A small network was trained on invented records. Each row is its activation on one of them, seen along a few directions.
Each row is followed by the record's values for the fields D, Y, T, S, K, M.
Not every record has every field; a missing one is written absent.
The largest differences between rows may come from other fields.
In the rows, 500 means zero.
Strong random noise was added to every row along 11 fixed directions; ignore it. To show where, here is one row again and again, with new noise each time:
[380 308 472 537 496 394 149 523 124 563 552 502 695 651 572 635 729 360
 707 303 368 756 134 322 442]
[357 638 416 640 404 477 757 575 546 549 432 447 362 434 464 498 311 598
 461 529 649 659 458 439 431]
[541 231 746 521 528 482 339 703 417 397 721 658 570 437 634 567 554 608
 523 584 549 649 370 197 453]
[341 340 591 439 254 417 475 572 682 785 282 442 660 157 614 166 294 287
 530 790 703 189 686 344 575]
[507 406 788 513 626 540 566 521 426 394 501 407 454 233 454 520 495 413
 474 647 507 632 458 440 382]
[621 137 743 465 571 508 407 817 665 468 844 754 566 420 708 342 493 592
 409 729 578 393 688 189 681]
[455 419 590 474 505 433 575 647 569 436 465 422 454 324 436 501 174 596
 434 751 679 462 359 251 443]
[478 340 617 667 277 712 560 348 473 664 543 504 128 459 652 705 549 338
 635 486 547 716 283 416 528]
[624 501 438 609 317 517 314 281 609 764 254 588 467 403 753 370 522 209
 667 674 403 288 803 433 479]
[796 484 300 801 216 561 365 524 747 528 585 777 402 600 776 550 576 418
 736 490 508 355 647 435 562]
[734 678 356 806 486 403 388 483 534 375 392 537 378 448 610 633 351 592
 771 574 444 580 459 336 297]
[350 576 242 424 546 562 556 371 399 634 525 656 495 913 392 566 657 356
 256 356 405 508 580 539 531]
[530 335 512 550 372 581 417 558 581 607 667 771 582 593 665 426 736 342
 483 464 504 413 703 454 609]

[453 337 622 647 180 632 408 564 441 492 661 637 548 460 662 632 875 335
 643 215 651 628 296 592 457]  {D: d2, Y: y1, T: t5, S: s3, K: k1, M: m3}
[666 338 407 374 722 617 457 348 413 546 665 390 271 773 494 633 496 376
 474 559 204 561 439 569 760]  {D: d1, Y: y2, T: t8, S: s1, K: k1, M: m2}
[554 636 381 440 660 417 458 530 456 286 508 545 544 664 359 655 372 721
 394 506 468 501 395 395 324]  {D: d1, Y: y1, T: t3, S: s1, K: k1, M: m1}
[396 354 406 292 264 469 298 501 499 685 456 667 685 731 606 489 477 527
 352 543 578 312 484 346 558]  {D: d2, Y: y2, T: t3, S: s1, K: k1, M: m2}
[722 762 410 534 334 601 492 205 575 425 289 679 544 558 512 597 633 444
 480 521 397 394 837 727 254]  {D: d1, Y: y2, T: t8, S: s3, K: k1, M: m1}
[400 172 644 643 278 573 453 822 703 544 940 670 460 392 671 466 617 646
 750 289 820 479 276 412 806]  {D: d1, Y: absent, T: t3, S: s3, K: k1, M: m3}
[219 380 577 503 534 553 353 356 406 851 614 724 495 596 606 406 712 402
 637 327 445 483 618 361 633]  {D: d1, Y: y2, T: t3, S: s3, K: k1, M: m1}
[187 481 535 517 663 508 610 435 577 678 632 628 288 562 375 502 244 632
 544 536 610 391 484 187 633]  {D: d1, Y: y2, T: t3, S: s1, K: k1, M: m2}
[106 274 618 336 652 564 569 219 446 936 511 427 238 449 439 437 231 343
 554 649 515 426 518 279 723]  {D: d1, Y: y2, T: t6, S: s2, K: k3, M: m1}
[338 518 650 611 224 397 552 669 464 545 384 353 721 162 568 333 582 496
 660 397 670 660 440 627 433]  {D: d2, Y: absent, T: t3, S: s2, K: k3, M: m2}
[453 269 861 616 609 514 404 615 481 572 681 447 617 142 591 296 727 327
 811 429 481 525 559 521 661]  {D: d2, Y: y2, T: t3, S: s3, K: k1, M: m1}
[454 593 715 379 902 420 553 509 361 285 434 463 413 391 334 566 294 726
 235 690 489 610 464 281 203]  {D: d2, Y: y1, T: t5, S: s2, K: k3, M: m1}
[457 329 579 625 605 595 638 622 562 510 824 392 275 421 475 488 524 438
 682 376 528 571 375 562 796]  {D: d1, Y: absent, T: t3, S: s3, K: k1, M: m3}
[256 496 611 342 626 519 658 471 344 488 494 342 570 540 217 504 557 426
 329 445 489 582 336 569 524]  {D: d1, Y: y1, T: t3, S: s1, K: k1, M: m2}
[335 472 533 420 400 561 772 546 614 675 491 315 407 377 457 332 424 457
 392 511 635 495 525 647 667]  {D: d1, Y: y1, T: t3, S: s3, K: k1, M: m1}
[745 523 729 638 557 507 416 462 570 431 465 604 570 205 702 379 593 526
 664 657 366 501 922 505 389]  {D: d2, Y: y2, T: t8, S: s3, K: k1, M: m3}
[486 676 822 728 953 448 754 588 548 324 636 424 352  90 416 356 412 699
 637 544 473 700 725 450 426]  {D: d2, Y: y1, T: t3, S: s1, K: k1, M: m1}
[649 413 709 610 622 456 310 627 432 360 688 737 483 561 646 564 580 788
 589 536 405 668 479 183 464]  {D: d2, Y: absent, T: t3, S: s2, K: k3, M: m2}
[415 431 657 360 657 431 625 652 581 595 586 526 442 445 587 294 284 810
 304 727 558 541 691 261 594]  {D: d1, Y: y1, T: t3, S: s2, K: k2, M: m1}
[470 567 504 495 641 511 649 627 471 506 658 662 443 645 631 413 624 690
 214 434 461 728 709 491 481]  {D: d2, Y: y1, T: t5, S: s1, K: k1, M: m2}
[240 367 474 435 579 506 482 402 472 803 592 630 583 572 512 319 583 304
 551 466 420 384 780 436 711]  {D: d1, Y: y2, T: t6, S: s2, K: k2, M: m3}
[372 611 608 648 526 423 750 684 598 565 572 466 423 288 592 291 393 775
 551 517 610 705 663 447 550]  {D: d1, Y: y1, T: t3, S: s2, K: k2, M: m1}
[379 366 235 430 207 282 349 860 382 560 469 256 862 618 510 370 502 475
 563 337 584 526 110 516 693]  {D: d2, Y: y1, T: t3, S: s3, K: k1, M: m3}
[712 541 486 656 436 569 461 457 589 363 550 520 508 457 531 572 615 482
 737 423 466 490 535 681 514]  {D: d2, Y: y2, T: t8, S: s3, K: k1, M: m1}
[604 364 707 467 483 712 552 359 538 508 532 417 317 392 481 568 641 267
 504 551 446 442 461 644 607]  {D: d1, Y: absent, T: t3, S: s3, K: k1, M: m3}
[328 427 411 314 582 342 215 522 325 611 440 517 780 656 460 417 550 437
 468 432 434 384 442 358 508]  {D: d2, Y: y1, T: t3, S: s2, K: k2, M: m1}
[425 346 748 297 921 478 362 411 419 343 528 412 506 420 121 559 338 364
 488 650 478 193 262 244 540]  {D: d2, Y: absent, T: t3, S: s3, K: k1, M: m1}
[541 579 607 518 289 508 400 333 401 503 249 441 590 370 554 558 583 436
 620 515 494 558 446 582 288]  {D: d2, Y: y2, T: t3, S: s3, K: k1, M: m1}
[410 447 385 306 572 439 553 616 347 543 525 270 633 643 421 435 578 466
 351 398 423 622 377 710 655]  {D: d2, Y: y2, T: t3, S: s2, K: k2, M: m3}
[908 361 434 447 314 496 404 777 490 244 596 395 530 628 675 630 498 703
 418 557 467 676 221 577 533]  {D: d2, Y: y2, T: t3, S: s3, K: k1, M: m1}
[229 638 324 316 271 281 563 820 445 328 409 596 928 724 257 515 344 865
 207 416 790 493 260 382 315]  {D: d2, Y: y2, T: t3, S: s2, K: k3, M: m2}
[618 585 419 588 372 312 488 725 714 370 310 424 524 207 561 411 100 628
 513 754 727 324 468 326 325]  {D: d2, Y: y1, T: t7, S: s2, K: k3, M: m2}
[443 513 375 519 514 446 412 558 568 418 546 622 455 614 453 631 379 624
 443 463 681 398 326 327 401]  {D: d2, Y: y1, T: t7, S: s2, K: k3, M: m2}
[600 500 474 458 566 496 420 450 595 641 465 598 351 573 663 406 362 623
 434 692 416 393 692 290 560]  {D: d1, Y: y1, T: t3, S: s3, K: k1, M: m1}
[707 560 563 666 463 544 385 356 512 576 401 529 343 452 720 509 576 477
 657 585 317 575 624 451 470]  {D: d2, Y: y1, T: t3, S: s1, K: k1, M: m2}
[630 589 470 608 279 436 311 607 587 272 533 798 906 512 531 500 752 510
 614 369 569 314 640 562 311]  {D: d1, Y: y1, T: t3, S: s1, K: k1, M: m1}
[568 430 330 685 297 355 550 933 546 436 630 470 739 458 650 316 542 541
 607 401 562 655 494 588 637]  {D: d2, Y: y2, T: t4, S: s2, K: k3, M: m2}
[733 530 396 447 823 449 403 508 502 333 551 593 500 656 463 563 369 566
 371 693 322 419 661 394 445]  {D: d2, Y: y2, T: t4, S: s2, K: k3, M: m1}
[508 264 503 375 422 430 329 573 284 511 491 401 648 495 630 570 469 458
 508 560 468 669 252 437 437]  {D: d1, Y: y2, T: t4, S: s1, K: k1, M: m1}
[565 413 331 609 143 543 461 390 444 685 306 297 347 465 701 587 467 213
 636 484 491 628 256 570 511]  {D: d2, Y: y1, T: t1, S: s1, K: k1, M: m2}
[522 346 349 305 488 393 204 526 405 673 403 615 715 726 677 354 553 340
 280 618 369 329 612 308 537]  {D: d2, Y: y1, T: t7, S: s1, K: k1, M: m2}

Which values does each new row have?
[419 325 699 495 552 505 671 656 463 529 657 423 526 321 556 376 452 554
 488 578 525 716 562 468 610]  {D: d2, Y: y2, T: t6, S: s1, K: k1, M: m1}
[807 527 381 544 620 515 431 457 379 471 452 271 365 638 612 543 564 471
 573 532 171 703 435 647 576]  {D: d1, Y: y2, T: t3, S: s3, K: k1, M: m1}
[380 543  52 285 526 468 577 569 655 606 568 674 520 916 395 464 307 506
  78 515 605 171 625 455 599]  {D: d1, Y: y1, T: t7, S: s1, K: k1, M: m1}
[455 482 248 413 600 409 419 449 548 651 391 512 504 646 460 450 250 420
 463 652 465 240 574 332 587]  {D: d2, Y: y2, T: t4, S: s2, K: k2, M: m3}
[513 481 460 611 283 556 568 599 561 592 580 509 443 515 659 443 611 528
 562 379 532 634 502 574 593]  {D: d1, Y: y1, T: t3, S: s3, K: k1, M: m1}
[438 424 745 587 307 548 622 529 543 687 369 309 479 148 653 288 525 369
 616 595 537 601 580 591 587]  {D: d2, Y: y2, T: t3, S: s1, K: k1, M: m2}
[ 27 450 459 486 424 543 679 337 338 839 454 402 248 476 421 597 307 455
 531 399 672 713 223 381 501]  {D: d1, Y: y2, T: t4, S: s3, K: k1, M: m1}
[588 326 626 364 203 513 269 595 459 294 577 821 914 556 589 658 711 567
 455 502 615 451 504 468 280]  {D: d1, Y: y2, T: t6, S: s2, K: k2, M: m3}
[737 445 429 515 663 601 662 698 459 220 783 339 500 672 356 515 772 362
 378 329 305 633 425 860 714]  {D: d1, Y: y1, T: t3, S: s3, K: k1, M: m1}
[595 408 393 258 439 457 410 744 568 360 637 738 673 832 527 557 443 793
 155 586 581 375 485 334 533]  {D: d2, Y: y2, T: t3, S: s2, K: k2, M: m3}
[713 567 200 576 696 447 559 423 694 540 462 331 282 516 474 437 126 401
 622 706 340 286 681 511 700]  {D: d2, Y: y2, T: t6, S: s1, K: k1, M: m2}
[721 465 783 551 526 623 582 482 514 256 524 409 415 294 459 577 631 415
 497 548 464 581 478 652 418]  {D: d2, Y: y1, T: t3, S: s2, K: k3, M: m1}
[848 579 326 663 497 487 616 464 852 490 401 325 227 316 571 413  66 461
 710 820 475 262 712 550 668]  {D: d2, Y: y2, T: t6, S: s2, K: k3, M: m1}
[404 398 513 470 645 521 421 494 469 585 652 594 476 667 431 482 588 454
 516 386 457 415 426 344 677]  {D: d2, Y: y1, T: t3, S: s3, K: k1, M: m1}
[310 115 673 233 789 351 252 680 275 706 655 345 701 514 563 268 514 467
 471 585 336 551 375 240 772]  {D: d1, Y: y1, T: t3, S: s1, K: k1, M: m2}
[576 409 688 416 483 533 567 698 513 183 702 604 671 510 387 598 616 649
 318 487 609 528 398 535 430]  {D: d1, Y: y1, T: t3, S: s1, K: k1, M: m2}
[583 500 547 628 440 560 759 648 645 490 697 547 376 467 604 413 457 726
 521 536 532 679 678 542 650]  {D: d1, Y: y2, T: t8, S: s3, K: k1, M: m1}
[208 553 475 429 341 334 391 612 302 549 459 668 805 639 540 522 509 790
 424 384 620 680 394 303 305]  {D: d2, Y: y2, T: t3, S: s1, K: k1, M: m2}
[589 417 527 303 513 475 355 463 495 566 417 526 626 587 563 396 529 457
 363 627 414 349 628 483 559]  {D: d2, Y: y2, T: t3, S: s2, K: k3, M: m1}
[274 678 250 550 593 305 458 508 543 588 431 490 539 549 346 449 251 595
 660 433 592 307 470 358 523]  {D: d2, Y: absent, T: t3, S: s2, K: k2, M: m3}
